These are the activations of a small neural network, seen along a few directions. Each row is one input.
Each table varies a few parts of the input and shows all the possible inputs, shuffled.
Descriptions start from the smaller parts, as in this example, which fits no table here: one of 5 places around a ring, together with either a single point or (one of 2 separate values, together with one of 4 places along a line) or one of 9 places around a ring.
Shared parts are said once, and a part with two or three values counts as separate values.
In the rows, zero is written as 128.

Other details of the inputs vary at random and push rows far along two fixed directions, the same in every table; ignore that.

A family of inputs:
row 1: 139 110 166 120 106 140 127 158 103 164  50  83 134
row 2: 135 116 163 122  94 133 123 164 110 171  51  88 129
row 3: 101 112 153  70 123  83  62  54 106 141 189 167 116
row 4: 180  83 154  48  98 108 120 159  76 171  60 122 131
row 5:  99 154 108 157 159 132 138  94 156  73 234 158 127
row 6:  68 183  87 197 171 158 140 141 185  93 244 154 123
row 7: 109  96 162  64 121  96  71  50 108 111 188 172  97
row 8:  88  71 153  59 119  97  89  49 118 130 193 133 129
row 9: 104 135 136 105 145 118  86  67 126 122 183 168 111
row 10: 141 191 115 229 140 164 180 209 146 130 107 106 129
row 11: 165 141 104 145 142 145 172 201 137 120  82 127 157
row 12: 140 163 141 178 140 162 142 189 118 135  93 104 128
row 13:  79  67 154  65 119  91  87  56 124 140 192 135 121
row 14: 118  60 112  34 133  57  87  76 132 118 188 157 104
row 15: 103  58 111  36 131  54  95  81 110 114 190 158 113
row 16: 147 219 103 213 144 184 165 190 139 139 100 110 136
row 17: 143 179 108 207 138 183 192 181 162  95  84  90 159
row 18: 169 171  77 184 158 167 181 218 177 106  85 117 145
row 19: 110 127 136 106 136 120  99  64 127 116 190 168  96
row 20: 180  95 191 100  98  94 121 129  57 164  69 103 121
row 21:  78 148  94 157 163 137 135  69 188  92 200 157 143
row 22:  92 170  98 166 159 123 128  90 160 106 226 166 131
row 23: 112 107 153  71 127  91  75  39 105 140 189 170 102
row 24: 114  96 106  59 146 108  89 107 155 112 185 165 119
row 25: 162 196 115 220 145 178 182 185 146  94  88 120 129
row 26: 141 102 175  83  76 110  99 130  90 185  47  97 131
row 27: 161  78 184  92  92  98 124 120  82 158  48  89 143
row 28: 163  93 179  74  78 122 120 118  79 161  53  88 126
row 29: 164 178 131 188 140 148 154 153 124 131  77 124 130
row 30: 170  73 141  62 104  72 120 159  74 147  45 110 124
row 31: 165  81 138  50 100  93 114 163  68 161  54 104 112
row 32: 168 117 176 143 114 108 134 162  85 152  62 104 127
row 33:  80 123 125  96 128 118  91  68 146 134 177 144 137
row 34: 153 131 172 132 102 124 114 175  89 168  64 106 114
row 35:  94  83 146  60 114 105  86  28 131 131 176 154 105
row 36: 171 109 185 107  84  78 105 134  72 174  59 118 124
row 37:  93  87 144  73 114  71  86  36 131 137 175 153 138
row 38: 184 104 136  94 112 118 153 179  96 156  59 120 141
row 39: 101  56 124  38 132  58 100  84 105 110 187 176 138
row 40: 163 179  73 172 154 188 175 222 171 120  93 111 134
row 41: 165 180 128 186 137 154 160 151 120 140  84 121 123
row 42: 162 109 128  87 111 127 146 189  77 154  59 113 137
row 43: 111  54  84 115 128  92  80  94 133 109 181 164 132
row 44: 164 123 173 145 102 102 129 168  92 160  62 109 122
row 45: 174  84 157  46 102 110 110 163  78 165  52 126 134
row 46: 134 177  65 172 161 178 171 235 147 104  85 103 138
row 47: 106  63  79 103 124 114  73  98 126 124 189 158 120
row 48: 101  71 153  67 112  84  96  31 134 106 174 157 120
row 49:  80 163  39 145 193 157 132 154 209  65 220 153 125
row 50: 143 148  52 213 142 197 140 221 148 118  85 111 143
row 51: 114  95 159  66 117  94  81  47 106 117 196 169  93
row 52: 168 102 129  97 111 112 157 184  78 150  57 115 141
row 53:  69 149  96 142 159 164 122  77 188  88 200 156 123
row 54: 115  86  95  72 150  76 102 103 154  97 181 155 118
row 55: 152 137 149 119  93 137 129 136 103 181  50  91 136
row 56: 132 189 106 197 137 210 175 181 165 106  76  99 136
row 57:  54 181  71 185 158 168 145 120 205 100 227 140 146
row 58: 158  81 150  49 102 103 114 168  61 160  51 121 134
row 59: 163 145 162 131  93 123 120 161  85 177  68 107 119
row 60:  76 167  75 187 164 172 168  97 206  64 220 150 133
row 61: 156 141  49 226 138 180 163 212 148 119  91 111 143
row 62: 122 174 109 220 136 168 183 200 171 124  87  92 151
row 63: 166  98 172  92  88 107 124  96  87 180  40 104 123
row 64:  94 184  84 197 173 162 159 109 184  61 233 168 118
row 65:  84 109 127 110 116  96 112  72 149 134 188 142 135
row 66:  67 185  69 183 174 183 149  95 203  93 215 147 138
row 67: 160 118 184  93  84 100  90 141  69 182  60 115 116
row 68: 112  66 111  23 132  72  75  82 130 123 189 154 100
row 69: 160 200 112 224 151 178 178 177 149 105  83 124 125
row 70: 136 174 107 211 145 186 196 185 155 116  94  81 156
row 71: 151 103 164 132 102 123 148 149 102 165  56  83 134
row 72:  99 100 133  98 123 110 123  63 141 102 190 137 133
row 73: 178 117 181 104  92  82 105 119  69 175  54 121 126
row 74: 119  93 156  80 123  80  89  34 110 122 189 176  93
row 75: 141 168 116 177 120 154 165 152 140 151  78  97 148
row 76:  60 173  74 196 162 148 151 117 211  85 219 147 157
row 77: 154 105 174  80  92 124 102 104  88 179  34 104 123
row 78: 194 105 130  95 112 115 141 173 115 155  54 113 123
row 79:  83 142 111 169 168 123 135 106 159  94 237 155 125
row 80: 157  94 182  73  83 123 110 121  82 154  46  91 130
row 81: 148 114 165 114 107 145 129 151  98 154  51  81 141
row 82: 117 182 105 209 131 189 177 203 166 138  95  86 140
row 83:  98 104 128 106 128 115 119  48 151 115 176 153 115
row 84:  88 161 110 145 163 149 117 103 156  72 228 159 126
row 85: 104 115 143 105 142 112 101  85 115 116 207 146 120
row 86: 146 205 108 226 136 165 177 199 144 133 104 111 137
row 87: 159 159 140 186 141 145 160 176 116 117  93 105 143
row 88: 117 114 145 110 135  94 108  76 124  89 196 158 126
row 89:  70 174  75 177 164 187 156 103 205  70 221 147 130
row 90:  77 148 110 159 167 138 123 112 157  99 238 152 121
row 91:  88 189  86 184 174 172 148 122 175  64 242 153 130
row 92: 175 114 186  89  96 118  97 117  69 164  45 125  96
row 93: 143 196 118 209 157 192 165 205 134 112 102 100 142
row 94: 165 117 158 129 100 131 142 123 113 148  32 105 125
row 95: 129 147 128 182 116 149 168 176 146 147  86  91 137
row 96:  84  59 158  76 123  71  92  52 130 125 185 142 132
Each input here is: one of 4 places along a line, together with either a single point or one of 5 places around a ring or (one of 2 separate values, together with one of 9 places around a ring).
Changing only the place on the line of 4 turns row 63 into row 66. The same change can be made to row 79. Which row results? -> row 90
Changing only the place on the line of 4 turns row 71 into row 13. The same change can be made to row 15. Which row results? -> row 31
Which other rows does row 9 become when the choice among 2 separate values takes its other values? List them by row number. -> row 77
Which other rows does row 69 become when the place on the ring of 9 takes its other values? List them by row number. -> row 25, row 29, row 32, row 36, row 44, row 73, row 87, row 88
Which other rows does row 68 become when the place on the ring of 5 takes its other values? List them by row number. -> row 4, row 31, row 40, row 42

A family of inputs:
row 97:  93 152  85 146 168 139 143 138 168  89 207 150 130
row 98: 156 124 180 128  92 135 129 134  96 159  46  93 118
row 99: 169 133 176 126 105 121 126 127  97 155  62 109 112
row 100: 155 162 100 176 145 165 168 185 141 111  98 121 138
row 101: 170 132 172 116  98 112 124 124  89 166  62 113 120
row 102: 141 165 101 167 144 160 158 196 143 122 112 118 133
row 103: 111  88 136  66 132  82  99  87 115 117 180 154 121
row 104: 113  81 139  59 123  81  77  86 112 134 175 159 115
row 105:  84 144  84 146 164 143 146 126 176  87 199 141 142
row 106: 144 155  97 174 139 171 171 179 151 115  91 110 146
row 107:  76 145  97 183 155 134 139 111 177  96 214 142 143
row 108: 105  96 158  75 110  85  91  44 123 142 167 147 121
row 109:  86 166 107 169 161 158 127 102 156  93 217 151 130
row 110: 118  94 119  86 130  94  94  89 120 121 170 157 113
row 111: 139 184 133 195 136 173 158 164 139 116 102 112 123
row 112: 133 160 100 167 141 165 171 192 150 122  99 101 140
row 113: 171 115 142 110 107 119 117 164  90 159  54 113 121
row 114: 160  98 151  93 104 115 130 143  96 149  57 105 137
row 115:  84 145  74 153 161 148 128 125 179  96 195 147 137
row 116: 103  72 139  54 116  85  87  84 122 136 172 146 121
row 117: 103  84 130  70 122  95  88  91 128 134 165 146 125
row 118: 156  95 138  98 101 114 116 135  99 156  64 110 122
row 119: 100 113 150  99 115 107 106  71 121 142 155 142 129
row 120: 150 114 173 113  95 132 116 120  84 164  69  98 127
row 121: 103 110 154  87 121  91  93  59 110 135 180 161 120
row 122: 169 111 149 102 113 114 131 152  91 141  67 116 131
row 123: 101 143  78 152 164 141 136 118 169  84 208 162 127
row 124: 134 192 117 209 142 183 174 163 166 119  96 100 134
row 125: 144 155  92 178 137 171 168 178 151 118  92 109 139
row 126: 169 116 168 141 100 106 130 155  82 162  63 105 127
Changing only one part turns row 112 into row 97. The same change can be made to row 115. Which row results? -> row 113
Describe the family of inputs behind these rows. -> one of 2 separate values, together with either a single point or one of 5 places around a ring or one of 9 places around a ring
Which other rows does row 126 become when the choice among 2 separate values takes its other values? List them by row number. -> row 107
